x =
[[128 140 125 125 131 128 134 139 128 125 114 130 142 121 126]
 [116 152 109 118 125 128 127 156 132 124 130 116 154 128 128]
 [146 139 128 129 128 137 128 131 134 129 120 129 135 120 117]
 [109 146 128 117 120 128 126 155 132 122 128 117 128 105 128]]
x[0,0]: 128
x[3,2]: 128
x[3,13]: 105
x[2,12]: 135
x[0,13]: 121
x[0,4]: 131
x[2,0]: 146
x[3,1]: 146
x[1,5]: 128
x[2,3]: 129
x[1]: [116, 152, 109, 118, 125, 128, 127, 156, 132, 124, 130, 116, 154, 128, 128]
x[0]: [128, 140, 125, 125, 131, 128, 134, 139, 128, 125, 114, 130, 142, 121, 126]
x[:, 0]: [128, 116, 146, 109]
x[1,8]: 132
x[3,7]: 155
x[1,2]: 109
x[3,8]: 132
x[:, 2]: [125, 109, 128, 128]
x[0,5]: 128

M = ((116, 125, 109, 126), (141, 144, 124, 105), (122, 123, 112, 126), (141, 136, 127, 112), (132, 128, 117, 119), (148, 124, 133, 122), (152, 135, 138, 114), (132, 119, 126, 132))
M[0,0]	116
M[:, 0]	[116, 141, 122, 141, 132, 148, 152, 132]
M[1,3]	105
M[6,2]	138
M[5,3]	122
M[4]	[132, 128, 117, 119]
M[:, 2]	[109, 124, 112, 127, 117, 133, 138, 126]
M[2,3]	126
M[:, 3]	[126, 105, 126, 112, 119, 122, 114, 132]
M[3,1]	136
M[4,2]	117
M[0]	[116, 125, 109, 126]
M[6,3]	114
M[2,1]	123
M[7,3]	132
M[3,0]	141
M[2]	[122, 123, 112, 126]
M[7]	[132, 119, 126, 132]

A = ((129, 137, 122, 124, 117), (129, 138, 121, 124, 116), (139, 130, 115, 119, 134), (122, 107, 132, 138, 138), (128, 128, 128, 128, 128), (122, 140, 123, 123, 114), (126, 121, 130, 132, 132), (142, 148, 104, 108, 115), (156, 126, 134, 117, 155), (133, 125, 129, 129, 150))
Indices start at 0.
(0, 0)	129
(2, 0)	139
(8, 0)	156
(0, 1)	137
(7, 1)	148
(5, 0)	122
(1, 0)	129
(3, 2)	132
(3, 4)	138
(1, 2)	121
(4, 4)	128
(5, 1)	140
(6, 0)	126
(8, 3)	117
(2, 1)	130
(2, 2)	115
(4, 3)	128
(6, 1)	121
(4, 0)	128
(5, 4)	114
(0, 4)	117
(1, 3)	124

W =
[[133 118 129 134 128  99 129 139]
 [115 125 140 139 121 119 149 145]
 [116 113 126 128 133 127 108 119]]
Rows and columns are counted from 0.
row 0 col 0 => 133
row 0 col 7 => 139
row 1 col 0 => 115
row 1 col 1 => 125
row 2 col 4 => 133
row 2 col 1 => 113
row 2 col 6 => 108
row 2 col 5 => 127
row 1 col 4 => 121

X = [117 147 114 107 144 140 138]
X[0] = 117
X[3] = 107
X[4] = 144

arr =
[[129 105 129 127 133 138 117 128 114]
 [132 104 128 128 136 136 117 128 116]]
arr[0, 0] -> 129
arr[:, 2] -> [129, 128]
arr[1, 5] -> 136
arr[0, 2] -> 129
arr[1, 2] -> 128
arr[:, 0] -> [129, 132]
arr[1] -> [132, 104, 128, 128, 136, 136, 117, 128, 116]

grid =
[[148 141 113 136 122 148 126 145 122 144 136 135 119 129 119 130]
 [132 134 102 142 133 142 119 125 113 148 130 138 125 139 132 130]
 [141 137 112 139 145 133 118 126 107 135 128 129 118 141 127 110]
 [141 136 111 123 149 136 131 131 109 136 119 147 119 138 127 123]
 [132 138 116 113 112 147 134 142 119 122 127 139 135 125 106 122]
 [140 124 124 127 142 149 117 125 125 112 112 139 133 131 150 120]
 [130 131 131 122 120 141 149 136 123 130 124 148 120 110 108 120]
 [109 125 128 141 116 149 124 105 127 129 124 138 139 120 136 116]
 [145 134 133 116 122 147 131 147 125 118 122 132 129 115 110 114]
 [124 132 130 134 136 135 138 114 116 106 126 147 116 131 119 106]
 [112 132 129 132 126 138 132 111 116 122 125 137 128 124 103 105]
 [134 136 128 145 111 143 129 132 123 126 142 126 114 122 108 109]
 [120 118 136 128 132 144 137 116 125 115 111 147 135 111 137 116]]
Rows and columns are counted from 0.
row 0 col 0 -> 148
row 4 col 1 -> 138
row 12 col 10 -> 111
row 6 col 3 -> 122
row 3 col 11 -> 147
row 3 col 3 -> 123
row 5 col 5 -> 149
row 11 col 14 -> 108
row 5 col 8 -> 125
row 8 col 1 -> 134
row 2 col 13 -> 141
row 2 col 4 -> 145
row 6 col 12 -> 120
row 6 col 6 -> 149
row 11 col 5 -> 143
row 9 col 5 -> 135
row 5 col 2 -> 124
row 5 col 0 -> 140
row 10 col 9 -> 122
row 7 col 8 -> 127
row 4 col 2 -> 116
row 7 col 14 -> 136
row 4 col 10 -> 127
row 10 col 1 -> 132
row 2 col 5 -> 133
row 10 col 4 -> 126
row 3 col 5 -> 136
row 11 col 6 -> 129
row 4 col 6 -> 134
row 5 col 6 -> 117
row 6 col 9 -> 130
row 3 col 7 -> 131
row 10 col 2 -> 129
row 11 col 9 -> 126
row 9 col 15 -> 106
row 12 col 7 -> 116

m =
[[119 129 126 124 129 129 133]
 [124 129 130 130 126 125 130]
 [122 124 119 134 128 127 132]
 [120 135 126 125 131 130 133]
 [129 124 115 138 130 129 129]
 [131 139 130 130 130 129 127]
 [120 132 125 122 132 131 133]
 [131 120 106 151 129 128 130]
 [125 128 120 123 132 132 131]]
Indices start at 0.
row 0 col 0	119
row 4 col 0	129
row 2 col 4	128
row 2 col 2	119
row 4 col 2	115
row 6 col 0	120
row 6 col 2	125
row 6 col 1	132
row 5 col 6	127
row 2 col 0	122
row 4 col 1	124
row 0 col 3	124
row 2 col 3	134
row 3 col 0	120
row 4 col 5	129
row 8 col 2	120
row 1 col 0	124
row 0 col 6	133
row 8 col 6	131
row 1 col 5	125
row 3 col 5	130
row 0 col 2	126

data =
[[115 141 123 116 127 125 101 153 133 118 125 132 134 129]
 [135 128 128 116 127 119 123 130 128 117 129 132 125 129]
 [135 128 128 116 127 124 123 126 129 117 129 118 125 129]
 [135 128 128 116 127 119 123 130 128 117 129 132 125 128]
 [135 128 128 116 127 124 123 130 128 117 129 131 125 129]
 [135 128 128 116 127 124 123 128 128 117 129 123 125 131]
 [135 128 128 116 127 115 123 130 128 117 129 132 125 126]
 [135 130 128 121 122 124 122 130 127 117 129 132 125 139]]
data[-8, 0] -> 115
data[5, 10] -> 129
data[:, 8] -> [133, 128, 129, 128, 128, 128, 128, 127]
data[-3] -> [135, 128, 128, 116, 127, 124, 123, 128, 128, 117, 129, 123, 125, 131]
data[-6, 8] -> 129
data[-4] -> [135, 128, 128, 116, 127, 124, 123, 130, 128, 117, 129, 131, 125, 129]
data[6, 6] -> 123
data[-8, -13] -> 141
data[2, -10] -> 127
data[3, -13] -> 128
data[4, -7] -> 130
data[:, -13] -> [141, 128, 128, 128, 128, 128, 128, 130]
data[7, 10] -> 129
data[-5, 8] -> 128
data[:, 2] -> [123, 128, 128, 128, 128, 128, 128, 128]
data[-6, -2] -> 125
data[4, -14] -> 135
data[-1, 4] -> 122
data[-7] -> [135, 128, 128, 116, 127, 119, 123, 130, 128, 117, 129, 132, 125, 129]
data[3, -5] -> 117
data[-5] -> [135, 128, 128, 116, 127, 119, 123, 130, 128, 117, 129, 132, 125, 128]
data[-4, -13] -> 128
data[7, -6] -> 127
data[0, 9] -> 118
data[7, -12] -> 128
data[2, -12] -> 128
data[1, 8] -> 128
data[-8] -> [115, 141, 123, 116, 127, 125, 101, 153, 133, 118, 125, 132, 134, 129]
data[7, 13] -> 139
data[:, 5] -> [125, 119, 124, 119, 124, 124, 115, 124]
data[:, 9] -> [118, 117, 117, 117, 117, 117, 117, 117]
data[0, 2] -> 123
data[-4, -2] -> 125
data[:, 7] -> [153, 130, 126, 130, 130, 128, 130, 130]
